Each row below holds a small network's activations on one input, seen along a few directions.
In each table, some parts of the input vary, and every possible input appears once, in random order.
Descriptions start from the smaller parts, as in this example, which fits no table here: one of 6 places along a line, together with either a single point or one of 11 places along a line or (one of 3 separate values, together with one of 5 places around a ring).
Shared parts are said once, and a part with two or three values counts as separate values.

A family of inputs:
x1: [ 11 -17  24  -8 -17  23 -46  37 -24  49  14   2  -9 -23 -40 -34   6  -9]
x2: [ 11  -2  35   7 -10  18  18 -56  -5   9 -19   5 -33 -50  22 -10  -2   3]
x3: [-28  -9   6  -3 -22  22  27 -32 -11  21   0  -2 -40 -26  35  32  -1   3]
x4: [-13   3 -53   9  23 -46   4  46  13 -33 -45  -6   3  26   7  -8 -12  -3]
x5: [ 27  -2  52  -7 -17  22 -23   7  -5  18  24  23  29  -2 -40 -22   2 -16]
x6: [-39  13 -20  33  66 -58  -6  29  17  -6 -26 -33  -9  61 -12   9   6  21]
x7: [-19   3   4  -4   5  41  39 -37  18 -20  14 -33 -45  33  29  39  20  40]
x8: [ 19   7  44 -38 -46   4  39 -73  21 -25 -11  31   5 -49   7   8   9 -20]
x9: [  6  -6   2   5  13   5 -25  36   8  30  53 -14 -23  64 -18  27  17  45]
x10: [ 18 -11 -23 -24 -11  39  43 -45  31 -36   9  -3 -24  -3  30  24 -16  -5]
x11: [  5   9 -45   4  -7 -44  -5  10   2 -43 -26  -1  52   1  27 -22   2 -15]
x12: [-47  23 -18  48  45 -57  -4  38  -7  21 -22   1 -20  -2  10  -2   6  -5]
x13: [-14  -6  14  13   1  23 -30  36 -27  65  37   1  -8  14 -17   3 -15   8]
x14: [ -4  28  24   3  12 -52 -11  16 -22 -30 -57  23  27 -18 -17 -32 -11 -29]
x15: [-15  21   5  16  31 -61 -33  43 -13   2 -45   2 -12 -47  -5 -36  -6 -18]
x16: [ 23 -10 -16 -36 -46  44  47 -80  -2 -36  13 -10  46 -25  22  14  -3  -9]
x17: [ 33 -25 -20 -27 -31  40 -21   1  -4   3  45   4  59   9 -18  -1   9 -11]
x18: [ 27 -20 -12   7  13  36 -14  24  11  12  40  11   3  36 -20  11 -11  19]
Q: What do these inputs look like to the network?
A: one of 3 separate values, together with one of 6 places around a ring
Q: Changing only the place on the ring of 6 turns x16 into x3. The same change can be made to x17. Which row results?
A: x13
Q: Change only the place on the ring of 6 in x15. List by row number the other rows that result.
A: x4, x6, x11, x12, x14
Q: Change only the choice among 3 separate values in x14. List by row number the other rows that result.
A: x5, x8

A family of inputs:
x19: [-11   1   3  57  34 -22 -19  41 -21  35 -18  10   2   3 -14 -23 -12  -3]
x20: [-40 -15 -30  16  35 -40 -42  44 -38  33   4 -32  18  10 -18 -15 -21  -9]
x21: [ -7   5  16 -15 -11  -5  19 -45  18  -6 -26  18 -28 -37  24   3 -24 -17]
x22: [-14   2  -3 -12 -19  33  39 -32  -8  -8  -3 -17 -38 -17  29  27  28  22]
x23: [ 47 -19  37 -37 -55  75   7 -41   2  28  48  -7   5  -4 -11  16  27   7]
x24: [-10 -12 -17  34  39 -46 -38  40 -35  25 -24 -14  10  -2 -15 -23 -17   7]
x25: [ -7  19 -10   9  33 -52 -40  46   6 -19 -32 -20  -2  13 -12 -41   4   2]
x26: [ 13  -9 -18 -22 -20  48  18  -1  -4 -15   4   5 -16 -35  19   6  -7  -4]
x27: [ -4  12  -6  -6 -16   2  64 -63   7 -42 -11 -20  17 -11  39  31  17   1]
x28: [ -3  12   9  14  27 -28 -14  45 -19   8 -11  20  -4  32 -31   3  -9   5]
x29: [ -4   9  10  40  26 -19 -29  51 -23  30  -1  23  -1  20  -3   5  -6  18]
x30: [ 32  -4 -40 -10 -31   7  33 -34  13 -41   5  24  32 -24  37  -3  -1 -33]
x31: [  7  -2 -35 -23 -32   6  16 -11   6 -21 -23  22   9 -28  32  -4 -10 -26]
x32: [-30  15   0   2  24 -24 -16  45 -18  20  17   4   6  43 -30   9 -11  -6]
x33: [-10   5 -28  17  44 -62 -43  44  -4  18 -18 -30   4 -11 -22 -32   7  -1]
x34: [ 24 -28  18 -15 -18  45  15 -43  32  18  47   3 -45   6  13  12  -5  15]
x35: [-22  17  -8 -19 -22  -3  47 -40   3 -18 -37 -17 -10 -18  36  31  11   5]
x36: [ 12  -1  18  -7  -3  -4  34 -63  26 -26  -1  19  -4 -32  27   3 -18 -21]
x37: [-12  17  -5  43  45 -36 -21  43  11  26 -15  -3  -4  -8 -18 -37  10  -9]
x38: [ 38 -17  33 -35 -36  63   9 -61   6  -1  27   8  43  -8 -13   8  21   4]
x39: [ -4  -7   8   9  15 -36 -16  49  -7 -18 -32  13  -3  31 -23  -5  -8   2]
x40: [  7  10  28 -33 -64  11  11 -46  -9  -2 -15  15  16 -47   0  -5   3 -11]
x41: [-26  -7   5  -4  15 -27 -17  48  -7  -6  -5  -3   8  40 -20  -6 -11  -8]
x42: [ -8  23   2  26  38 -34 -31  51  13  18   2  10  -9   6 -12  -9  15  11]
x43: [ 22   1  30 -29 -52  12  31 -63  -6 -23  14  20  45 -43   3  -7  15 -10]
x44: [-34  13   1  25  20 -12 -33  52 -20  37  26   9   8  32  -4  12  -9   4]
x45: [ 41 -16 -36 -13 -23  53  15 -31  25 -28  24   4  29   3  11  15 -11  -1]
x46: [  0 -11  24  -9  -6  30  14 -37   8  -4   5   8 -54 -35  20   7  -7  -3]
x47: [ -2   2  -2  23  31 -38 -38  46 -27 -10 -38  -7   4  22  -6 -31 -17  11]
x48: [-43   3  -7  42  30 -17 -22  44 -20  40   6  -4  10  16 -16 -16 -17 -19]
x49: [-10  11   1  -3  18 -54 -17  47  28 -29 -28  -2  -6  19 -29 -12  13 -10]
x50: [ 21 -20  18 -10   3  37  15 -65  37 -10  21  10  -8   2  11  13 -12   0]
x51: [  6  -5 -13  -4 -13  44  40 -67  18 -24  11 -24  12  29  17  42  25  29]
x52: [ 40 -20 -24 -24 -33  65  19  -9  20   5  47  -3  -8   2   7  19 -10  21]
x53: [  9 -14 -12 -10 -34  49  37 -41  15  11  40 -22 -29  29  19  34  33  45]
x54: [ 20  -2  40 -26 -52  55   7 -36 -21   3  12  -2 -10 -46  -3   7  21 -10]
x55: [ -7  29   0   1  34 -47 -15  45  18  -2  -9   6  -9  19 -38  -7  12  -4]
x56: [-28   2  -8  11  29 -31 -40  49 -23  -4 -13 -23  12  31  -3 -30 -21  -3]
Q: What do these inputs look like to the network?
A: either (one of 3 separate values, together with one of 6 places around a ring) or (one of 4 separate values, together with one of 5 places around a ring)
Q: Change only the place on the ring of 6 in x42. List by row number the other rows that result.
A: x25, x33, x37, x49, x55
Q: Change only the choice among 3 separate values in x41. List by row number the other rows that result.
A: x39, x49
Q: Change only the choice among 4 separate values in x21. List by row number the other rows that result.
A: x31, x35, x40
Q: A walk changes only the place on the ring of 6. It starts at x39 and steps to x47. List the rest of the walk in order.
A: x24, x19, x29, x28

A family of inputs:
x57: [-29  17  36  28  42 -17 -33  39 -29  56   6  -6 -10   3 -35  -2  18   6]
x58: [  8   9  -7  -5  -1 -34 -33  47   7   2  -8  27  23 -15 -21 -29 -19 -27]
x59: [-12   5  -4  27  43 -36 -24  35  18   6  -7 -11 -41  30   6 -11 -11  18]
x60: [ 25 -33   2  -3 -43  77  26 -69  -6  27  45  -7  11 -40  25  -1  -9   2]
x61: [-60  10   8  28  41 -32 -12  31 -17  44  -3 -16 -22  39 -15  21   1  25]
x62: [ 30 -28 -28   7 -15  73  30 -51  24  -4  36  18 -23 -19  48  36 -12   5]
x63: [-26  -4 -30   9  14 -20 -12  41 -25  12 -27 -29 -11   7   3   0  -3   5]
x64: [ 40 -21  23 -35 -48  58  14 -49   9  -2  49 -18  21  11 -19  22  39  27]
x65: [ -8  14 -20   7   2 -33 -34  31 -14   7  -9  -7  33 -17 -15 -30   0 -16]
x66: [ 44 -27  30 -53 -43  59   5 -43  20 -16  49   8   7  19 -27  18  12  12]
x67: [ 15  11  11 -27 -22   2  60 -83  44 -56 -29  12 -28 -52  42  23  13  -1]
x68: [ 20   2  40 -54 -48  13  39 -93  27 -33 -22  25  -8 -58  25   3   2 -36]
x69: [  8   4  -1  11   9 -44 -25  35  -6 -15 -19  38  56  12 -20 -30 -16 -20]
x70: [-14   8  21  16  16 -13 -41  39 -40  29  -2  -7  -5  -2 -15 -22   4   6]
x71: [ -4   5 -32  22  52 -51   1  24  10 -38 -26  -3  28  35   1 -18 -13  -8]
x72: [  8   3  35 -29 -56  19  50 -93   7 -31 -26  -2  -1 -67  32   0  28 -18]
x73: [-38   3  -3  12  19 -23 -23  39 -27  26  -7 -22 -14  28  10   5  -5  16]
x74: [  4   5  33   4   9 -22 -39  53 -14  21   4  20  -8   0 -20 -21 -19  -8]
x75: [ -9  10  47  20  27 -29 -29  51  -8  40  12  27 -15  11 -46 -11  -8  -9]
x76: [-32   2 -31  22  24 -38  -1  25 -31 -27 -27 -18  45  36   1   5 -14  -9]
x77: [ 13 -24 -28  -6 -44  69  47 -55 -16  26  45   5  -5 -15  49  35  -4   6]
x78: [ 23   3  -2 -39 -51  61  40 -35  13  -8  37 -14   7  43  -3  51  34  35]
x79: [ 32 -27   9 -24 -34  86  15 -64   7   6  44  15   3 -29  19   3 -35 -15]
x80: [-10  26  11 -32 -56  22  82 -81   0 -50 -28   3 -17 -45  46  35  15   2]
x81: [ -1  -4 -33  22  43 -28 -13  38  19 -13 -29 -12 -41  10   1 -20  -6   7]
x82: [ 13  -2   7   0   7 -16 -32  53  -8   9 -19  24  -7 -19 -25 -31 -15 -14]
x83: [ -3   2  -5  13  10 -11 -34  37 -34  19 -25  -9  -2 -22 -21 -31   6   0]
x84: [-29  14   8  46  63 -45 -14  30  30  28   2  -8 -47  43 -18   0   0  22]
x85: [ -5   6 -46   9  41 -39  -6  38  28 -26 -11  -5  -7  12   3 -19  -8 -14]
x86: [ 40  -7   2 -24 -23  64  29 -28  48 -23  32  -3  -3  43  -1  37  33  26]
x87: [ -5  14 -10  22  14 -45 -28  20 -24  -1 -23  -5  67   7 -15 -20  -1 -10]
x88: [-37   5 -42   4  11 -25  -6  41 -13 -15 -14 -19  13  13   4   2  -6 -17]
Q: What do these inputs look like to the network?
A: one of 4 places along a line, together with either one of 3 separate values or one of 5 places along a line
Q: Changing only the place on the line of 4 turns x85 into x58. The same change can be made to x59. Which row results?
A: x74
Q: List by row number the other rows that have the place on the line of 4 in common with x87.
A: x57, x60, x64, x65, x70, x72, x83
Q: Change only the choice among 3 separate values in x79. List by row number the other rows that result.
A: x66, x68
Q: List by row number the other rows that have the place on the line of 4 in common with x77.
A: x61, x63, x73, x76, x78, x80, x88
Q: Change only the choice among 3 separate values in x67. List by row number the other rows that result.
A: x62, x86

A family of inputs:
x89: [ -1   6  13  21  32 -37 -39  51  -5  13 -12   7   1  16 -31 -24  -3   1]
x90: [-26 -12 -19  39  47 -12 -49  79 -32  41  17 -13   2  56 -23  -6 -23  15]
x91: [ 31 -16  17 -26 -57  62  24 -69  -8   8  21  14  10 -63  22   1  -2 -16]
x92: [-39  14 -35  33  40 -65 -10  34 -22 -11 -52 -23   5  -2  15 -18  -8  -4]
x93: [-33  10   3  12  33 -62 -23  30 -11  -5 -36  -1   2   1  -9 -23 -20 -20]
x94: [ 17  -3  26 -40 -57  52  37 -61   0 -13  20  -4  12  -6   5  31  27  12]
x95: [-13   2 -12  26  41 -27 -48  68 -10  37  12 -19   0  29 -34 -20   5  11]
x96: [  6   2  16 -14 -28  50  53 -60  28   2  24   9 -44 -12  30  42  17  16]
x97: [-11  18  16  17  29 -54 -27  44  -1   2 -26  20   1   2 -24 -23  -6 -15]
x98: [ 34 -14  -9 -41 -43  50  34 -48  28 -33  11   1 -15 -17  24  16   6   3]
x99: [ 36  -8 -16 -27 -37  42  49 -68  34 -40  21   9  28  -3  25  24   9  -3]
Q: What do these inputs look like to the network?
A: either one of 5 separate values or one of 6 places along a line

A family of inputs:
x100: [-29  17 -32  61  80 -75 -24  61  17  18 -18  -5 -22  21  -2 -21  -7   3]
x101: [  1 -32  14  12 -20  91  -3 -19 -30  75  66 -12 -30  -1   8  25  -5  26]
x102: [-33  15  -8  13  25 -61 -36  82 -16  18 -18   4  -4  25 -29 -18  -9 -10]
x103: [  4   7  24 -21 -30  19  34 -57   7 -20  -5  16  23 -33   4   8   5 -28]
x104: [ 30  -4  25 -40 -41  12  21 -69  18 -20   0  17   6 -70   7 -14   2 -31]
x105: [ -2  -3 -44 -23 -17  34  56 -52  32 -59 -15 -29 -26   0  59  30   8  12]
x106: [ -3   0 -20  -5 -12   1  49 -58  12 -34 -22  -8   5   6  37  31   1  12]
x107: [ 46  -3  21 -35 -58  30  21 -48  11 -26 -17  39  -3 -78  20 -17  -5 -29]
x108: [  6  -1  38 -14 -10  43   6  -2  13  31  44 -18 -48  42 -25  39  42  51]
x109: [ 52 -34   7  -9 -16  79 -28  10  13  28  85   9  32  62 -33  10  -1  23]
x110: [ -3   7   7  -6 -21   9  42 -54   2 -34  -7   8  26  -2  27  20   4  -7]
x111: [-17   6  -8  19  22 -57 -55  68 -40  11 -38 -16  39   1 -34 -50  -4 -15]
x112: [-24  23  -7  20  34 -65 -49  69 -37  12 -26  -4  27   0 -25 -27  -3  -6]
x113: [-27   4 -17  30  63 -62 -34  68  -4   1 -29  -2 -25  28 -14 -16 -28   0]
Q: What do these inputs look like to the network?
A: either one of 3 separate values or one of 5 places along a line or one of 6 places along a line
Q: A walk changes only the place on the line of 6. It starts at x105 and steps to x106. List the rest of the walk in order.
A: x110, x103, x104, x107
